Each row below holds a small network's activations on one input, seen along a few directions.
Each table varies a few parts of the input and shows all the possible inputs, shuffled.
A made-up example of a description, with smaller parts first: one of 5 places around a ring, together with either a single point or one of 9 places around a ring or (one of 3 separate values, together with one of 6 places along a line).
Shared parts are said once, and a part with two or three values counts as separate values.
In the rows, zero is written as 128.

Other details of the inputs vary at random and push rows far along two fixed directions, the same in every table; ignore that.

A family of inputs:
x1: [201  97  77 158 128 161 130 131  84 144 101 127 150 148 113]
x2: [195 100  72 155 126 168 128 128  81 143 103 125 152 141 115]
x3: [109 127 121 140 137 111 116 146 113 151 154 121 109 138 119]
x4: [122 131 140 121 129 136 127 120 139 116 129 123 118 121 137]
x5: [134 131 148 119 125 134 134 119 151 107 117 127 127 125 135]
x6: [144 133 164 113 113 140 142 117 174  90 117 121 139 122 131]
x7: [114 128 117 134 131 129 118 136 114 141 145 120 118 129 124]
x8: [115 136 140 133 134 114 116 124 123 130 135 150 111 134 144]
x9: [127 132 139 116 119 149 130 117 146 109 129 119 130 115 135]
x10: [106 138 139 113 126 130 129 121 141 121 131 125 125 112 138]
x11: [217 101  82 153 126 177 127 106  82 127  84 153 154 141 139]
x12: [114 124 113 141 141 118 115 140 104 152 144 125 108 137 124]
x13: [145 131 157 115 108 146 139 120 170  95 129 114 142 122 126]
x14: [112 130 118 129 131 124 124 134 117 142 136 126 125 124 128]
x15: [213  98  69 153 119 170 139 126  86 141  89 129 171 141 112]
x16: [219  95  80 155 128 166 137 122  88 133  78 135 157 148 118]
x17: [120 136 142 121 122 119 134 129 148 124 128 124 138 123 125]
x18: [ 92 135 124 137 147  88 112 136  98 153 147 158 102 140 138]
x19: [110 128 123 137 144 110 118 138 111 145 134 131 105 137 129]
x20: [100 129 108 140 136 108 117 149 103 162 152 124 117 133 117]
x21: [113 136 137 119 131 121 131 122 137 126 120 130 128 119 135]
x22: [119 129 136 129 128 126 124 133 135 128 142 120 119 129 125]
x23: [135 134 152 110 108 154 136 114 166  94 130 114 140 113 132]
x24: [ 94 130 113 137 139 116 111 143 104 156 157 121 105 131 124]
x25: [143 131 162 108 111 131 149 118 173  90 117 126 149 123 125]
x26: [119 132 150 116 124 112 137 131 152 114 132 128 131 128 122]
x27: [130 135 143 115 121 131 138 119 151 113 115 127 141 118 132]
x28: [108 129 108 138 144 107 120 138 101 158 129 133 118 132 126]
x29: [104 127 121 135 143  95 124 145 109 150 142 134 113 140 119]
x30: [136 130 149 120 122 133 134 122 152 107 120 125 129 127 131]
x31: [113 140 146 119 120 136 119 113 138 114 144 140 120 117 147]
x32: [ 98 128 118 138 145 111 112 140 104 154 149 126 100 134 128]
x33: [109 141 135 128 131 112 120 122 123 136 133 151 124 126 143]
x34: [116 139 138 121 122 130 123 115 131 123 134 145 128 118 146]
x35: [102 131 133 123 141 103 127 133 124 132 132 136 113 129 130]
x36: [138 134 153 112 105 151 137 119 168  96 134 111 144 116 126]
x37: [121 123 114 143 143 112 118 141 104 150 132 131 110 142 123]
x38: [108 133 129 123 130 135 120 126 127 127 139 122 116 119 135]
x39: [ 88 137 121 133 143  96 118 142 112 157 143 131 111 129 126]
x40: [127 130 146 126 124 121 130 133 148 119 133 123 125 133 123]
x41: [104 128 110 143 134 115 113 150 104 158 160 118 112 136 115]
x42: [132 131 147 118 128 135 133 117 147 107 114 129 124 123 138]
x43: [131 135 144 117 118 129 139 121 154 114 119 125 144 120 128]
x44: [138 131 157 106 118 132 146 114 165  92 112 130 142 120 132]
x45: [217 100  78 146 115 178 143 119  97 129  82 129 175 135 117]
x46: [126 138 153 107 110 141 140 117 167 100 126 119 144 110 133]
x47: [132 129 146 112 126 127 140 117 148 104 113 133 134 122 133]
x48: [120 129 118 129 128 128 127 132 120 138 133 125 130 124 126]
x49: [118 127 118 130 132 137 120 128 116 134 136 123 119 124 131]
x50: [141 131 161 106 114 132 148 115 171  89 114 128 146 120 129]
x51: [116 129 114 129 133 128 125 130 113 142 129 128 124 123 131]
x52: [124 136 143 117 123 126 137 123 149 118 121 126 139 120 129]
x53: [137 132 161 104 118 134 147 110 169  87 109 130 142 117 136]
x54: [117 128 115 130 132 128 125 131 114 142 131 127 126 124 129]
x55: [ 97 124 106 140 154  93 116 143  87 163 136 140 102 141 126]
x56: [116 129 133 130 131 124 122 134 130 132 142 121 116 130 126]
x57: [124 124 121 135 135 130 121 131 117 137 133 125 116 131 129]
x58: [121 123 116 148 138 105 119 151 108 155 144 127 114 148 113]
x59: [118 130 122 135 130 111 127 141 123 146 134 126 132 133 117]
x60: [122 135 141 123 120 117 135 132 148 126 132 122 140 126 120]
Description of these inputs: one of 6 places around a ring, together with either a single point or one of 9 places along a line.
Question: Changing only the place on the ring of 6 turns x44 into x48. The same change can be made to x53. Which row results?
Answer: x14
Question: Changing only the place on the ring of 6 turns x31 into x34. The same change can be made to x23. Which row results?
Answer: x46
Question: Which other rows agree with x16 in the place on the ring of 6? List them by row number.
Answer: x5, x6, x8, x19, x30, x37, x40, x42, x58
Question: Which other rows agree with x60 in the place on the ring of 6? List them by row number.
Answer: x17, x21, x27, x28, x33, x39, x43, x52, x59

A family of inputs:
x61: [205 103  94 130 134 147 164 118 115 122  63 132 183 128 116]
x62: [113 163 224  79  86 150 140  80 243  61 155 119 152  81 169]
x63: [ 96 144 215 104 104 101 137 130 215  87 171 107 123 124 120]
x64: [204 111  97 151 128 155 125 115  93 111  65 160 147 158 129]
x65: [221  84 102 136 125 162 153 117 124 114  90 109 168 145 103]
x66: [ 19 151 146 124 128  72 105 193 120 165 201 140  61 142 132]
x67: [187 125 183  76  81 170 181  82 227  50  95 107 203  98 125]
x68: [ 81 137 115 147 147  94  99 132  81 177 172 169  97 131 147]
x69: [ 89 135  76 171 158  99  89 148  44 208 148 168  93 145 141]
x70: [ 63 149 180  93 120 139 128 130 186  81 172  81 108 103 121]
x71: [159 123  75 168 135 142 103 133  73 188 123 136 137 135 136]
x72: [149 108  66 152 151 139 118 127  67 181 117 116 137 121 132]
x73: [ 94 122  75 175 170 105  86 163  47 219 147 109  74 151 125]
x74: [151 114 141 119 141 117 148 131 153 105  96 115 135 125 118]
x75: [223  92 108 134 141 149 156 116 120 108  77 130 162 144 114]
x76: [211 105  97 150 135 150 146 133 112 128  56 128 149 147 109]
x77: [ 26 164 139 151 154  26 103 181 112 199 188 143  84 146 112]
x78: [190 120  91 131 120 159 142 107 100 113  47 155 171 131 131]
x79: [144  93  66 134 134 138 139 161  64 153 118 129 115 143 121]
x80: [ 86 132 146 150 153  57 113 163 120 162 176 138  90 157 113]
x81: [ 62 146 158 109 147  58 137 143 148 147 168 132 117 124 118]
x82: [ 54 132 128 125 166  67 110 145 101 144 146 133  79 142 122]
x83: [213  84 100 138 126 165 153 123 124 114  74  99 165 139 103]
x84: [154 115 107 151 118 113 131 139 115 159 143 133 155 146 106]
x85: [ 90 139 183  93 134 139 135  98 182  74 123 123 103  97 161]
x86: [148 142 161 118  92 185 126 117 182  69 130 105 143 118 125]
x87: [187 131 181  76  89 193 163  58 214  53  99 111 186  77 159]
x88: [ 65 156 125 123 115 131 111 149 134 143 160 105 120 111 115]
x89: [131 125 108 143 148 149 116 123  97 142  99 139 100 133 147]
x90: [153 100  67 151 140 118 137 149  82 177 111 113 153 139  98]
x91: [106 158 215  53  72 164 170 122 242  35 114 114 131  90 154]
x92: [102 125  74 177 138  79 105 175  73 215 154 131 121 161  98]
x93: [140 136 123 129 129 114 145 140 137 139  93 133 149 125 118]
x94: [193 101  81 131 137 171 139  91  82 131  88 159 158 118 149]
x95: [ 97 137 131 160 153  68 112 170 113 168 148 136  92 158 112]
x96: [123 122 159  79 100 144 160 126 171  76 140 127 126 113 141]
x97: [ 90 124  69 169 148 125  90 175  50 192 160 102  86 154  95]
x98: [208  94 100 125 137 155 142  97 100  94  72 149 153 145 127]
x99: [117 128 129 153 129 103 116 158 131 155 145 114 112 157 104]
x100: [107 150 193  69 111 117 152  87 191  60 118 144 152  98 145]
x101: [133 120 141 116 141 144 134  96 130 104 126 139 108 119 150]
x102: [214 102 113 141 124 156 132 101 102  94  81 162 155 155 132]
x103: [  5 173 180  84 115  92 118 133 187 111 224 100 102  94 123]
x104: [168  96  80 149 117 139 128 158  66 152 138 154 121 155 125]
x105: [212 100  90 155 110 192 120 122  93 113 124 122 154 144 109]
x106: [ 16 166 211 100 122  68 122 159 211 121 176  87  82 116 114]
x107: [106 142 127 120 134 140 122 117 121 138 105 147 124 110 156]
x108: [202 120  81 147  95 201 126 120 108 118 100 127 182 127 116]
x109: [ 76 163 195  91  96 112 150 129 222 100 134 100 143  99 120]
x110: [ 14 165 138 131 149  74  93 157 119 195 185 109  78 112 140]
x111: [222 109 108 147 117 143 155 114 119 122  87 154 186 141 122]
x112: [104 138 149  99 129 141 141  94 156  98 113 138 132  90 161]
x113: [139 110  68 141 154 111 128 128  58 155  93 152 140 140 122]
x114: [155  97  66 164 163 138 111 133  60 179 120 105 108 138 126]
x115: [200 123  98 141 113 156 136 104 104 110  61 169 175 140 135]
x116: [ 57 162 174  83 103 135 134 122 194  83 171  92 132  84 125]
x117: [ 19 178 210  91 124  54 116 123 179 106 189 157 101 117 145]
x118: [187 143 197  95  92 203 151  67 215  31  72 142 152 103 173]
x119: [ 68 142 172 109 146 105 118 120 161 126 184 100  88 113 144]
x120: [221 110 104 156 120 191 125 105 114 125  83 120 149 138 142]
x121: [147 125  98 143 104 155 113 129 110 131 157 130 152 126 115]
x122: [166 105  90 168 150 141 106 120  61 156 127 164 106 152 142]
x123: [ 85 123  71 166 172  74  91 167  35 195 124 147  74 169 111]
x124: [134 146 207 103 103 150 131  93 209  72 152 110 125 102 157]
x125: [ 18 143 125 133 153  77  92 167 100 168 231  99  60 136 104]
Question: Changing only one part turns x84 into x90. The same change can be made to x80. Which row results?
Answer: x74
Question: Changing only one part turns x114 into x124. The same change can be made to x72. Which row results?
Answer: x62
Question: What is each input in this table made of?
Answer: one of 5 places around a ring, together with either a single point or (one of 2 separate values, together with one of 6 places around a ring)
Question: Change only the place on the ring of 6 in x125. List by row number the other rows that result.
Answer: x65, x75, x98, x101, x119
Question: Which other rows agree with x115 in the place on the ring of 5? List them by row number.
Answer: x64, x66, x69, x71, x77, x86, x92, x95, x99, x108, x118, x120
Question: Change only the place on the ring of 5 in x93. List by row number the other rows that result.
Answer: x61, x77, x81, x111
Question: Change only the place on the ring of 6 in x89. List by row number the other rows that result.
Answer: x73, x76, x97, x106, x123

A family of inputs:
x126: [222  81  87 132 128 207 150 109 113 102  71 101 149 132 121]
x127: [ 94 121  90 143 170  88 128 161  79 170 114 116 102 140 112]
x128: [105 138 113 156 155  94  98 125  78 173 140 173 103 136 153]
x129: [103 157 216  99 129 118 131 105 203  70 128 146  97 117 157]
x130: [121 120 108 159 128  89 116 164  97 161 178 134 124 162  92]
x131: [ 49 165 196 102 102 131 101 127 193  92 207  99  90 109 139]
x132: [ 93 136  77 137 135 103 122 160  81 190 151 117 134 118 114]
x133: [126 104 114 157 153  71 122 166  94 157 155 138  99 174 101]
x134: [ 47 167 202  95 100  73 138 136 189 102 185 149 130 115 139]
x135: [ 84 131  77 135 164  84 119 145  68 191 124 131 127 124 125]
x136: [235  86  97 153 121 160 154 131 122 125  63 111 170 150  99]
x137: [224  98  96 145 127 154 159 119 119 111  33 137 171 141 117]
x138: [ 88 128  96 146 156 113  90 122  55 175 141 158  94 128 153]
x139: [178 113 135 124 133 115 151 121 132  92  82 162 140 150 123]
x140: [ 54 167 200 101 101  95 128 148 215 117 186  90 130 117 103]
x141: [210  96 105 124 126 168 160 123 133 111  74  91 159 131 102]
x142: [172 138 175  59  94 209 173  45 213  28  61 126 182  67 168]
x143: [155 111 120 111 143 174 145 106 128  96  78 122 129 117 139]
x144: [101 140 204  94 111 143 125 109 201  67 153 102  89 114 150]
x145: [103 122 112 141 158 117 100 132  74 152 130 142  70 147 140]
x146: [ 92 157 181  89  95 134 146 130 212  89 162  75 145  94 108]
x147: [238 105 101 166 106 198 123 113 114 113 108 130 167 146 125]
x148: [157 129 114 122 125 125 144 111 132 131  72 145 176 121 132]
x149: [ 95 120  85 147 137 141 105 153  88 169 177  95 108 130 103]
x150: [ 96 133  91 149 129 132  90 139  68 173 167 144 102 127 144]
x151: [170 125 131 116 119 117 152  97 131 100  88 173 168 132 141]
x152: [151 123 102 116 107 187 140 108 126 114 115 123 160  93 141]
x153: [128 116 125 165 155 104 101 150 100 159 157 129  81 166 128]
x154: [ 97 134  86 154 127  89 116 165  87 200 147 136 139 137 110]
x155: [ 53 180 204 104 105 106 114 121 193 110 190 144 106 105 162]
Question: What is each input in this table made of?
Answer: one of 5 places around a ring, together with one of 6 places around a ring
Question: Changing only the place on the ring of 6 turns x139 into x145. The same change can be made to x134. Which row results?
Answer: x150
Question: Change only the place on the ring of 6 in x131. List by row number the other rows that result.
Answer: x130, x140, x146, x147, x149
Question: Change only the place on the ring of 5 in x146. List by row number the other rows that result.
Answer: x127, x132, x135, x141
